Each row below holds a small network's activations on one input, seen along a few directions.
In each table, some parts of the input vary, and every possible input appears once, in random order.
A made-up example of a description, with smaller parts first: line(6) and (point or ring(9) or (values(2) and ring(8))).
Shared parts are said once, and a part with two or three values counts as separate values.

Other details of the inputs vary at random and push rows far along two fixed directions, the same in every table; ignore that.

Table:
r1: [ 7 -7 -2 -6  6  0 -7  8  5  6  4 -4]
r2: [  4   1   7 -14  -1   4   5  -3  -4   1   6   6]
r3: [  5   6  13 -15   2   2  -6   9   3   2 -12   7]
r4: [ -1   4  -1 -10   1   6 -10   6   4   1   2  -2]
r5: [  5   3  10 -12  -4   5  -9   1  -4   2  -2  10]
r6: [  5   0  10 -18   6   7   3  14   0   3   4   3]
r7: [ 7 -9  2 -6 -2  8 -7 14  5  5 -6  2]
r8: [-22   2  38  76  34 -44   5  49 -15 -73   8  24]
r9: [ 2  4  3 -6 -1  8 -7  7 -3  7 -3  0]
r10: [-20  12 -25  35  -6  -4  27 -36  -5   5   4 -21]
r11: [-16  10 -23  36 -17   0  19 -39 -15   9   8 -14]
r12: [  1   6   5 -15   3   0  -8   4   9  -2  -6   2]
r13: [ -2   1   0 -13   6   6  -2   5   3   1   6  -2]
r14: [ 2  3  5 -8 -2  6  2  9 -5  9  0  0]
r15: [-13   0 -33  38 -16  -4  14 -38  -9   5   6 -15]
r16: [ -4   1  -3  -8  -1   3   0 -12  -1  -1   8   1]
r17: [  6   4  15 -17   1   1   3  11   0   4  -9   6]
r18: [ 7 -9  3 -5 -8  4 -6  1  2  2 -4  7]
r19: [  1  -3  -9   2   2  -6   2 -11   9   7  -3 -10]
r20: [ 11  -9   9 -15   4  -3 -10   5   4   0   4   8]
r21: [  6  -5  -2  -8   0  -3   0   4   6   2 -11   2]
r22: [ -8  -1 -19  23 -11  -2   9 -19   5   6  -9 -12]
r23: [-3  4  5 -1 -1 -1 -9 -1  0 -9  6  7]
r24: [ 8 -7 -3 -7  2  3 -5  9  2  3  1 -5]
r25: [ 6 -7 -5 -6  0  3 -4 10  1  5 -3  0]
r26: [ 6 -6 -5 -3 -5 -1 -2 -8 -2  1  4 -2]
r27: [ -2   3   3 -15   6   0   1   0   7  -1  -2  -1]
Description of these inputs: values(3) and (line(4) or ring(5)).
Changing only the values(3) part turns r19 into r1. The same change can be made to r10. Which row results?
> r6
Which other rows does r3 become when the values(3) part takes its other values? List them by row number.
> r5, r9
Which other rows agree with r16 in the values(3) part? List them by row number.
> r2, r5, r11, r15, r18, r20, r23, r26

Table:
r28: [ -9  -6 -18  67   0 -27  12 -20 -15 -15   4 -13]
r29: [-22  10  -7  60 -11 -15  28 -24 -21 -21  14   0]
r30: [ 14 -15 -12  -7  -4  -2 -22 -10  16   9   1  -3]
r31: [ 15  -9  -9  -7  -9  -2 -21  -8   4  10  -9  -6]
r32: [ -4  15  -2 -19   9   3   2  -2   7  20   2 -13]
r33: [  1   4  -3 -15  -1  19  -8  -6  -3  11  10  -6]
r34: [ 40 -15  98 -96  28   3 -49  97   6 -39 -13  82]
r35: [ -4   8   1 -24  -5   2   8 -19   5   5 -11   6]
r36: [-25   6  -9  55  -6 -18  25 -29 -22 -22  12   7]
r37: [ 10  -5 -12  -5 -14   9 -14   5  -2  14 -16  -6]
r38: [  3  10   5 -10 -15  12  -8  -9  -5  20  -5   5]
r39: [  5  -9 -19  -4 -13  16 -11  11   7  15 -11  -3]
r40: [-24   7 -12  59   7  -8  24 -15 -22 -15  24 -14]
r41: [  1   8  -3 -14  -2  11 -13  -3  -3  19  11  -5]
r42: [  4   6   2 -16 -20  12  -5 -15  -2   5  -1   7]
r43: [ -1  12   7 -17  -4  11  12 -10   4  13 -13  -3]
r44: [ -6   7  -8 -28   8   2   3 -13   7   3   4  -5]
r45: [ -8 -13  35  56  28 -26   3  74 -14 -56   2  32]
r46: [  3   6   6 -12 -14  19  -4 -12  -5  12  -5   4]
r47: [  7   0   7 -13 -11  13  11 -10  -8  16  -3   3]
r48: [  7   4   7 -12 -12   7   7  -7  -8  23  -3   4]
r49: [ -7  -6  40  47  43 -44  -8  52   8 -62   1  25]
r50: [ -1   0 -10 -22  -2  10 -12 -15  -1   2  13   2]
r51: [  0  12   3 -21 -10   5  10 -13   7   5  -9   0]
r52: [  2   4  -7 -20  -7  12 -10  -9   0   3  15  -4]
r53: [ -2  16   7 -15  -5   4   8  -7   4  20 -13  -2]
r54: [-14  -4  47  37  39 -33   0  53 -22 -71  26  40]
r55: [ 15 -11 -11  -7 -10   5   2   6  -4  17 -15  -7]
r56: [-11 -12 -21  68   5 -27  12 -22  -3 -17  14 -11]
r57: [ 12  -3  -7 -13   3  -9  -5  -7  13  10 -18 -14]
r58: [-25  12 -12  62   6 -16  20 -14 -22  -7  25 -13]
r59: [ -2  11  -5 -26   4   4   5  -7   9   3   6 -12]
r60: [  9 -26 -14  -9  -4   5  -1   1  14  10   1  -8]
r61: [ -3  11  -1 -21   9  11   7  -4   6  11   1 -14]
r62: [  1 -12 -13 -12   4   3   0   2  26   8 -10 -15]
r63: [  7   1 -11 -10  -2   2   2   6   8  14 -25 -14]
r64: [  7  -2  -5 -21  -4   7   5  -7  -3   6  17  -6]
r65: [  3  -2 -16  -9   0   9   5  12  17  14 -21 -12]
r66: [  4 -20 -15  -8  -8   9 -17   0  17   8   0  -6]
What is each input in this table made of?
> values(3) and (ring(5) or (values(2) and line(4)))
Changing only the values(3) part turns r48 into r53. The same change can be made to r60. Which row results?
> r62
Which other rows does r35 become when the values(3) part takes its other values? List them by row number.
> r34, r36
Which other rows does r64 become when the values(2) part takes its other values? List them by row number.
> r29
Which other rows does r38 become when the line(4) part takes its other values? List them by row number.
> r34, r42, r46

Table:
r67: [ -8   4  11  18   4 -10   2   0  -6 -17   7   9]
r68: [  2   1  -7 -24   5   5  -6   1  11  14  -6  -9]
r69: [ 11 -10   1 -25   3   0  -8   5  11   2   0   0]
r70: [  5   6  -2 -26  -5   9   3  -6   5  16  -7  -4]
r71: [ -2   1   4  24   6 -13   1  13  -4 -11  -9  -1]
r72: [ -5  -4  13   9  17 -14 -11  20   0 -24   6  11]
r73: [-16   9 -37  29 -19   3  17 -59  -4  20   8 -26]
r74: [  5   5  -2 -27  -6  10   3  -5   4  15  -7  -3]
r75: [ -8   3   6  19   3  -4   3   8 -13 -15   8   8]
r76: [  0  -4   3  27   3 -10  -4  14 -10 -12   0   2]
r77: [  5   6   2 -26  -2  10   2  -7   6  18  -6  -4]
r78: [  9  -5  -5 -22   3   5   5   0  13  11  -6 -12]
r79: [ -8   4  11  20   6  -4   3   6 -11 -12  10   6]
r80: [  1  -8   3  27   3 -11   1  13  -7  -9   0   5]
r81: [ 10  -1   8 -28  -4   6  -7  -3   4   7   0   6]
r82: [-10  -1   0  20  12  -8  -6  12  -4 -14  10   1]
r83: [  5   6   0 -26  -5   9   2  -6   6  17  -6  -4]
r84: [ 10  -3   5 -30  -4   7  -6  -2   1   4  -3   8]
r85: [ 11  -2   8 -29  -4  11  -7   8   0  10   1   6]
r86: [ -1  -3  14  11  18 -15  -9  21   2 -25   6  12]
r87: [ 10  -2   6 -29  -5   6  -6  -2   3   6  -1   8]
r88: [  5   6   2 -26  -2  10   2  -8   6  19  -6  -4]
r89: [  8   0  -6 -18  -6  10  -8   0  10  15 -14  -8]
r90: [ 11  -1  11 -29  -1  12  -8   7   1  12   2   6]
r91: [ -4  -2   2  27   1  -4  -8  14  -5 -14   2   2]
r92: [ 10  -5   6 -26  -1  10  -9  17  14   8 -14   4]
r93: [-13   3 -57  44 -27  -1  15 -66  -5  25  -1 -38]
r94: [  7  -3  -6 -24   3   4   0   2  13  12  -6 -10]
r95: [ -8   3   6  19   3  -3   3   8 -13 -15   8   8]
r96: [ -8   4  10  20   4  -5   3   7 -10 -12  10   6]
r97: [ -8   3   8  17   2 -10   2   1  -8 -19   6  10]
r98: [ -4  -2   4  24   2  -9  -9   7  -1 -19  -1   5]
r99: [ -8   4  11  21   6  -4   2   6 -10 -11  10   6]
r100: [  5   6   1 -26  -4  10   2  -7   6  18  -6  -4]
r101: [ 13  -6  -5 -17  -4   2   1   0   8  18 -16  -5]
r102: [ -6  -5   0  21  10  -9   1  12  -3 -15  10  -1]
r103: [ 11  -1   5 -31  10   3  -8  15  15   8  -7  -1]
r104: [ -8   4   8  19   3  -5   3   8 -11 -14   9   8]
r105: [ -8   2   6  19   4  -3   3   8 -14 -16   7   8]
r106: [  5   6  -2 -26  -6   9   3  -6   5  16  -7  -4]
r107: [ 10  -2   5 -29  -4   7  -6  -2   2   5  -2   8]
r108: [ -8   4   7  19   2  -4   3   9 -12 -14   9   7]
r109: [ 10  -1   9 -29  -3   7  -7  -4   4   9  -1   6]
r110: [  1  -8   4  25   3 -16   0   6  -3 -14  -3   7]
r111: [ -4 -10   2  27   3  -7   1  14  -3 -11   1   6]
r112: [ -7  -5   1  26   1  -2  -4  14  -2 -14   3   4]
r113: [  5   5  -3 -27  -5  11   3  -6   3  14  -8  -3]
r114: [ -4 -10   4  25   3 -12   0   7   1 -15  -2   9]
r115: [ -4  -7   0  20   9 -12   5   2   1 -19   8  -2]
r116: [ -3  -7   2  20  10  -7   5  12  -2 -17  10  -2]
r117: [ -8   4   9  20   3  -5   2   8 -10 -13  10   7]
r118: [  5   5  -3 -26  -5  10   3  -5   3  15  -8  -3]
r119: [ -6  -1   0  22  12  -8  -3  12  -2 -14  10   1]
r120: [-20   2 -57  44 -28   6  15 -64   2  21   2 -34]
r121: [-21  12 -51  38 -25   5  22 -75  -6  25   9 -35]
r122: [ 10  -3   5 -30  -4   8  -6  -2   0   4  -3   8]
r123: [  5   4  -3 -27  -4  11   4  -6   2  14  -9  -3]
r124: [ -3  -6  17  17  12 -12   2  28   3 -18  -9  13]
r125: [  6   6   1 -26  -3  10   2  -7   6  18  -6  -5]
r126: [ 10  -1   6 -29  -5   6  -7  -2   4   7  -1   7]
What is each input in this table made of?
> values(3) and (line(4) or ring(5) or line(11))
Changing only the values(3) part turns r71 into r76. The same change can be made to r101. Which row results?
> r80
Changing only the values(3) part turns r84 into r95. The same change can be made to r122. Which row results?
> r105
Which other rows does r69 become when the line(4) part takes its other values? List them by row number.
> r72, r86, r115
Which other rows does r83 become when the line(11) part takes its other values? List them by row number.
> r70, r74, r77, r88, r100, r106, r113, r118, r123, r125
Which other rows does r116 become when the line(4) part takes its other values? List them by row number.
> r82, r102, r119
Which other rows does r67 become when the values(3) part takes its other values? List them by row number.
> r96, r100
Which other rows does r126 become when the values(3) part takes its other values? List them by row number.
> r70, r85
